Each row below holds a small network's activations on one input, seen along a few directions.
In each table, some parts of the input vary, and every possible input appears once, in random order.
A made-up example of a description, with smaller parts first: line(4) and (point or line(11) or (values(2) and ring(8))).
Shared parts are said once, and a part with two or three values counts as separate values.
In the rows, 128 means zero.

Other details of the inputs shift rows strongly along two fixed directions, in all tables alike. That doesn't count.

Table:
r1: [175  83 149 155 166 153 141 106  85 133 144]
r2: [121 171 129 125 123  93 118 148 158 113 126]
r3: [123 111 142 116 129 141 144 114 106 129 131]
r4: [251  42 143 188 161 182 135  86  73 142 120]
r5: [ 73 119 135 108 124 137 141 116 116 117 132]
r6: [165 146 121 139 141 103 119 137 150 134 137]
r7: [109 176 123 117 104  92 126 151 167 126 132]
r8: [ 82 126 135  91 139 128 131 116 110 117 139]
r9: [239 107 135 202 153 149 104 153 147 174 123]
r10: [114 112 150 115 140 134 133 113  97 115 128]
r11: [112 112 136 119 143 164 116 143 102 142 118]
r12: [157 150  98 142 118 115 114 134 169 130 127]
r13: [ 92 110 134 107 121 147 132 110 105 104 121]
r14: [ 95 108 130 100 131 137 135 110 112 123 130]
r15: [ 95 123 134 107 139 130 138 120  93 122 132]
r16: [100 122 145 101 133 137 142 119 102 117 138]
r17: [107 107 125 126 131 159 137 108 109 113 134]
r18: [113 166 112 128 112  93 126 145 154 136 121]
r19: [106 171 115 114 114  86 116 144 170 129 133]
r20: [231  63 129 183 151 156 137 104  84 158 123]
r21: [ 72 117 130 108 121 142 139 115 115 113 134]
r22: [112 108 150 116 134 134 133 111  99 118 126]
r23: [108 112 145 123 145 138 139 113 100 122 142]
r24: [158 152  97 153 116 116 120 140 153 133 120]
r25: [110 176 103 119  97 113 123 147 174 114 126]
r26: [157 148 100 153 113 110 120 142 152 137 121]
r27: [ 91 113 147 105 128 135 136 110 103 115 121]
r28: [157 141 136 147 131 133  99 162 156 143 110]
r29: [153 149 125 157 125  99 124 140 158 140 136]
r30: [121 103 121 115 131 147 129 108 112 122 131]
r31: [157 149 115 144 106 109 127 144 164 135 126]
r32: [ 82 122 137  95 117 139 145 120 114 116 129]
r33: [ 97 125 133 106 143 133 138 123  92 116 134]
r34: [100 169 105 132 102 105 120 146 175 118 131]
r35: [184 137 122 155 140 131  96 161 166 160 120]
r36: [105 167 115 123  98  95 117 146 171 115 116]
r37: [114 108 140 130 136 138 140 111 109 130 134]
r38: [ 78 125 146  91 130 166 122 147 116 125 124]
r39: [111 105 135 108 139 137 135 106 106 130 132]
r40: [141 149 119 140 123 100 125 140 138 140 127]
r41: [155 145 107 141 116 104 116 137 167 138 127]
r42: [155 147 110 151 117 101 126 143 152 144 119]
r43: [ 91 109 143 106 125 138 137 111 105 112 119]
r44: [168 151 129 142 131 109 129 144 147 130 136]
r45: [123 108 129 118 121 153 139 114 108 119 131]
Description of these inputs: values(5) and (point or line(8)).
Changing only the values(5) part turns r29 into r40. The same change can be made to r37. Which row results? -> r18
Changing only the values(5) part turns r32 into r42. The same change can be made to r16. Which row results? -> r15
Change only the line(8) part in r10. List by row number the other rows that result. -> r2, r4, r13, r22, r27, r36, r43
Change only the values(5) part in r36. List by row number the other rows that result. -> r20, r21, r31, r41

Table:
r46: [104 161 118 123 108 103 124 137 154 118 121]
r47: [141 131 129 142 128 129 126 137 135 141 127]
r48: [144 135 127 131 125 111 129 131 131 131 126]
r49: [140 132 124 131 123 120 131 125 142 127 131]
r50: [ 96 104 134 101 130 149 140 104 100 113 136]
r51: [135 132 131 137 123 126 120 138 137 129 118]
r52: [141 130 125 142 129 130 127 138 137 140 127]
r53: [189 100 128 152 143 134 135 114 109 142 127]
r54: [135 131 126 135 136 127 120 134 137 134 128]
r55: [134  83 147 128 144 167 133 107  83 128 122]
r56: [139 134 118 137 130 115 125 126 138 129 134]
r57: [143 132 131 130 130 124 122 139 130 136 123]
r58: [145 132 128 134 124 119 130 124 140 129 130]
r59: [139 129 128 130 128 132 123 134 142 132 127]
r60: [136 132 120 139 125 130 124 139 138 139 129]
r61: [120 107 142 116 131 138 139 111 109 119 133]
r62: [139  75 152 133 149 167 141 109  77 137 130]
r63: [104 155 117 114 113 119 117 145 161 123 129]
r64: [103 163 118 124 110 101 130 140 155 127 130]
r65: [137 132 129 141 123 115 134 130 134 133 130]
r66: [140 131 121 139 122 119 129 126 136 126 122]
r67: [ 74 115 129  87 128 142 140 110  92 111 132]
r68: [140  92 134 122 145 159 131 114  89 134 128]
r69: [127 101 145 126 146 147 128 119 102 129 130]
r70: [119 161 121 127 119 114 131 139 143 112 135]
r71: [149 109 127 141 133 146 123 125 117 133 122]
r72: [137 131 130 136 131 113 127 126 133 128 132]
r73: [143 131 123 139 133 116 127 124 136 130 132]
r74: [140 141 129 137 131 135 126 142 132 122 131]
r75: [139 132 123 138 125 129 120 137 139 131 118]
r76: [140 133 128 140 120 114 128 129 136 126 122]
r77: [134 135 129 134 134 125 118 135 138 134 128]
r78: [102 160 120 120 119 101 123 135 153 120 131]
r79: [141 129 122 141 126 120 136 128 133 134 131]
r80: [141 130 132 132 127 131 122 133 141 133 127]
r81: [ 15 147 122  71 109 128 141 123 118 100 136]
r82: [142 136 127 130 129 125 121 138 133 137 123]
r83: [141 128 136 132 127 129 123 136 140 132 127]
r84: [ 64 131 128  93 130 139 124 127 118 113 133]
r85: [140 129 118 139 121 122 127 124 133 126 125]
r86: [ 98 110 137 101 134 141 141 108  91 118 129]
r87: [146 134 123 131 130 126 121 138 134 138 123]
Changing only one part turns r80 into r58. The same change can be made to r83. Which row results? -> r61
What is each input in this table made of? -> values(2) and (point or (line(4) and values(5)))
Change only the values(5) part in r55. List by row number the other rows that result. -> r47, r77, r80, r82
Change only the values(2) part in r85. List by row number the other rows that result. -> r71

Table:
r88: [160 144 127 141 130 106 122 136 146 132 133]
r89: [ 79  94 151  92 138 152 145 102  70 114 130]
r90: [142 161 116 147 112 122 106 163 178 138 119]
r91: [ 56  96 127  86 128 157 153  87  74 100 136]
r92: [159 155 123 149 122 108 112 153 160 144 116]
r93: [ 83 108 140 100 144 150 137 117  86 120 134]
r94: [195 114 123 165 141 121 135 121 122 147 134]
r95: [190 144 118 165 126  93 124 136 163 148 131]
r96: [185 111 127 154 137 153 112 137 135 144 121]
r97: [103  86 148 101 148 178 131 112  81 117 128]
r98: [153 125 127 142 138 121 129 128 121 139 136]
r99: [109 165 123 128 113 118 113 160 168 127 122]
r100: [229  95 124 190 134 130 137 106 125 142 130]
r101: [ 71 106 146  90 141 156 131 116  95 121 129]
r102: [144 111 133 135 138 147 119 133 126 141 124]
r103: [ 75 106 135  94 123 140 150  99  87 106 129]
r104: [188 145 112 168 130 120 109 158 164 153 123]
r105: [141 153 121 131 122 101 128 133 151 124 132]
r106: [174  65 148 146 166 177 135 105  69 146 131]
r107: [ 40 144 118  82  99 119 141 113 122  95 125]
r108: [ 79 179 108 108 101 112 104 166 186 128 119]
r109: [116 171 109 129 102 114 105 167 179 134 111]
r110: [130 165 120 134 121  93 115 153 169 137 127]
r111: [183 146 103 166 111  93 124 128 172 139 127]
r112: [103 182  98 123 102  82 127 145 174 120 132]
r113: [131 164 126 138 117  95 123 147 162 128 132]
r114: [120 134 134 118 134 124 125 132 127 122 130]
r115: [ 54 144 118  83 107 121 139 111 126  92 132]
r116: [ 59 167 112  94 102  95 133 130 156 108 132]
r117: [106 107 140 110 131 137 145 106  92 119 128]
r118: [176  62 153 144 162 159 141  94  70 144 137]
r119: [ 56 179 115  99  97  91 134 138 163 101 132]
r120: [ 65 168 109 100 109 129 111 159 160 122 122]
r121: [111 167 122 124 114  97 119 153 157 128 120]
r122: [186  62 159 156 164 167 140 102  71 141 132]
r123: [230 101 137 177 154 141 118 128 124 154 126]
r124: [222 133 130 188 138 118 113 148 159 157 124]
r125: [155  76 152 139 150 156 150  95  76 128 136]
r126: [ 77  90 148  93 137 175 134 115  77 117 120]
r127: [ 85  92 140  91 137 153 151  90  76 101 137]
What is each input in this table made of? -> values(5) and line(8)
Changing only the line(8) part turns r99 into r119. The same change can be made to r102. Which row results? -> r116
Start at r120 and move only the line(8) part, one step at a time. The first step leads to r104. Which rows follow, in order? -> r106, r93, r98, r94, r112, r91
Change only the line(8) part in r96. List by row number the other rows that result. -> r88, r97, r105, r114, r115, r123, r127

Table:
r128: [113 151 119 123 122 110 130 134 142 118 134]
r129: [113 154 127 122 127 117 119 151 145 129 129]
r130: [131 122 139 127 140 133 125 133 111 137 122]
r131: [127 125 166 124 119 139 125 130 132 104 114]
r132: [113 106 129 111 134 146 139 104  95 115 132]
r133: [128 110 123 124 128 140 137 109 106 120 127]
r134: [162 115 124 154 126 142 125 133 129 140 119]
r135: [133 120 121 136 117 122 133 118 131 129 126]
r136: [123 110 134 126 137 155 128 123 114 128 132]
r137: [174 115 117 153 122 121 131 119 133 139 122]
r138: [138 189 111 137 114  86 105 171 187 138 123]
r139: [140 111 144 134 143 135 126 128 114 142 127]
r140: [111 156 120 117 123 121 115 147 148 125 126]
r141: [213 120 156 173 122 115 130 122 145 121 118]
r142: [160 104 140 141 145 129 138 112  95 137 129]
r143: [ 52 154 121  94 110 132 124 140 144 111 126]
r144: [110 141 122 114 125 119 131 125 127 118 133]
r145: [129 111 131 118 138 134 136 110 108 124 134]
r146: [130 128 120 122 126 124 131 119 129 124 131]
r147: [188 139 123 163 132  98 123 135 154 146 134]
r148: [ 91 142 136 105 129 121 123 140 128 129 123]
r149: [136 188 108 142 112  93 106 171 191 134 126]
r150: [160  99 131 145 140 144 139 107 108 131 137]
r151: [127 118 129 125 133 143 121 128 128 130 129]
r152: [119  93 144 116 148 161 129 114  96 128 133]
r153: [147 157 112 138 119 112 111 151 169 137 122]
r154: [ 84 121 131 102 131 153 129 127 110 114 129]
r155: [142 136 118 138 124 119 131 127 137 124 133]
r156: [ 84 118 125 108 116 138 143 112 106 111 127]
r157: [120 112 147 126 143 142 131 128 105 136 129]
r158: [131 127 124 125 131 141 121 132 126 129 125]
r159: [131 155 123 130 122  90 127 138 149 133 127]
r160: [127 127 132 129 136 140 124 134 129 132 133]
r161: [115 119 126 117 128 131 134 113 121 120 135]
r162: [127 119 123 133 125 133 137 114 123 123 132]
r163: [107 117 126 123 118 135 141 112 116 120 129]
r164: [148  86 136 138 143 169 133 114  93 132 125]
r165: [132 181 104 148  97  96 110 165 195 138 119]
r166: [183 132 117 167 118 120 114 143 161 150 118]
r167: [ 61 136 138  91 125 115 138 120 115 114 134]
r168: [137 182 101 139 103  94 105 164 195 136 116]
r169: [120 114 139 123 139 132 140 114 106 125 140]
r170: [189 133 130 170 135 103 130 133 141 149 132]
r171: [ 92 141 132 101 130 125 121 140 131 125 127]
r172: [ 39 144 123  81 107 139 127 134 123 107 119]
r173: [203 119 115 175 129 121 130 125 138 141 127]
r174: [152 115 140 141 145 140 126 132 119 141 133]
r175: [136 119 132 124 139 141 122 129 122 133 128]
r176: [ 60 161 124  87 117 106 131 133 131 107 133]
r177: [153  68 141 134 143 174 135 104  80 138 120]
r178: [158  69 135 134 145 161 144  89  79 129 129]
r179: [128 148 115 134 116 119 114 145 163 133 122]
r180: [121 111 128 121 131 154 126 123 109 126 122]
r181: [130 101 140 117 144 136 140 107  94 127 135]
r182: [125 105 127 126 129 138 137 106 113 123 131]
r183: [ 41 151 131  80 120 117 138 128 118 101 137]
r184: [148 133 113 143 113 115 130 126 138 130 122]
r185: [ 92 145 132 113 125 109 137 130 122 119 131]
r186: [126 121 139 123 139 135 122 132 123 135 131]
r187: [204 119 123 169 139 114 125 123 141 146 135]
r188: [ 90 153 133 112 125 117 124 149 135 126 125]
r189: [136 121 130 133 135 130 136 117 121 126 139]
What is each input in this table made of? -> values(2) and (point or (ring(5) and line(6)))
Changing only the values(2) part turns r181 into r171. The same change can be made to r141. Which row results? -> r131
Changing only the values(2) part turns r148 into r159. The same change can be made to r177. Which row results? -> r137
Change only the line(6) part in r179. List by row number the other rows that result. -> r139, r151, r152, r166, r186
Change only the values(2) part in r185. List by row number the other rows that result. -> r188
Change only the ring(5) part in r147. List by row number the other rows that result. -> r169, r176, r181, r183
